Q437: [197 198  97 165 192 101  99 185]
Q905: [143 117 140 119 122 112 144 145]
Q38: [180 182  75 185 183 107  83 197]
Q417: [ 96  96 158  90 100 125 158 157]
Q613: [132 132 133 129 134 115 135 147]
Q368: [113 115 123 118 117 138 125 137]
Q476: [114 115 122 137 113 163 117  93]
Q407: [167 166 146 135 162  92 144 176]
Q342: [128 129 129 126 126 147 123 104]
gone Q905: [119 117 112 143 140 145 122]	[144]
gone Q476: [137  93 113 163 114 115 122]	[117]
gone Q368: [123 125 117 137 113 118 115]	[138]
gone Q342: [123 129 126 104 126 147 129]	[128]

Q342: [128 111  82 120 145 105 116  83 123 133 125 152 146 148 149 112 107  66
 125]
Q303: [159 108 122 131 156 117 110  97 114 101 134 132 143 133 109  91 151 107
 155]
Q613: [128 111 161 186 111 127 118 164 136 114 119  93 125 153 121 135 140 157
 158]
Q476: [132 109 158 187 109 125 116 163 134 114 164  93 124 154 121 135 138 161
 157]
Q368: [ 73 128 110 140 105 131 121 115 150 135 116 140 112 167 131 132 102  77
 147]
Q417: [164 110 120 136 158 113 109  93 112 100 136 135 143 172 110  90 146 108
 149]
Q38: [164 110 120 136 158 113 109  93 112 100 136 135 143 172 110  90 118  94
 109]
Q437: [124 148 174 140 119 144 141 151 133 103 129 110 129 104 100 151 146 192
 119]
Q33: [190 133 162 115 150 116 137 135 111 122 163 124 141  90 128 133 151 167
 107]
gone Q303: [ 91 107 110 101 143 159 131 133 114 108 122 109 132 151 155  97 117 156]	[134]
gone Q476: [ 93 124 116 114 138 125 109 158 154 135 109 187 121 134 132 161 164 157]	[163]
gone Q33: [190 151 137 124 122 115 150 163 141 111 128  90 133 167 133 116 135 107]	[162]
gone Q437: [148 192 133 100 103 151 146 129 124 119 140 129 141 174 151 110 119 144]	[104]
gone Q342: [ 83 120 148 123 112  66 107 105 116 128 133 145 111 146 125 149 125 152]	[82]
gone Q437: [110 174 192 146 104 124 151 129 133 148 151 140 144 141 103 129 119 119]	[100]
gone Q303: [110 132 114 159 131 151 117 107 134 101 109  97 133 143 122 156 108  91]	[155]

Q33: [136 166 142  97 146 118 119 180 109 127 147 177 134 156 111 123 146 159
 136 123 145 128 174 138 140 156 170  79 120 175 146  99 153 112 159 128
 158 173 173 144 150 140 132 128 168 129 130 163 106]
Q437: [122 122 129 180 135 107 133 153 129 155 155 150 198 144 125 146 119 130
  79 130 138 159  96 160 111 102 157 110 147 161 108 113 139  83 177 130
 150 129  95 148 113 108 155 169 127 108 108 121 175]
Q38: [123 110  90 129 101  86  99  77 129  92  69 132  87 127 124  87 159 138
 114 132 104 102 137 145  88 134 119 175 129 125 147 122 133 170 132 148
  71 119 119 119 147 172 126 131 135 139 110  89  88]
Q303: [122 122 129 180 135 107 133 153 129 155 155 150 198 144 125 146 119 130
  79 130 138 159  96 160 111 102 157 110 147 161 108 113 139  83 177 130
 150 130 111 138 128 164 152 167 140 119 114 110 131]
gone Q303: [135 108 180 119 144 110 114 198 129 122 138 157 140 153  96 147 110 130
 125 152 102 113 133 161 146 122 138 119 159 150  79 160 155 130 150 164
 111 129 139 128 130 131 130  83 155 177 111 167]	[107]
gone Q33: [156 170 145 159 132 112 118 158 146 120 136 123 109 156 177 136 150 127
 146 174 147 168 111 159  97 106 144 138 128  79 166 163 123  99 134 140
 146 129 130 173 180 128 128 153 119 173 175 140]	[142]
gone Q303: [130 102 157 125 159 133 110 167 108 147 110  79 107 180 198 144 111 177
 129 130 138 130 140 164 155 153 152 155 130  96 135 119  83 150 138 113
 111 160 122 150 131 146 139 161 122 129 119 114]	[128]

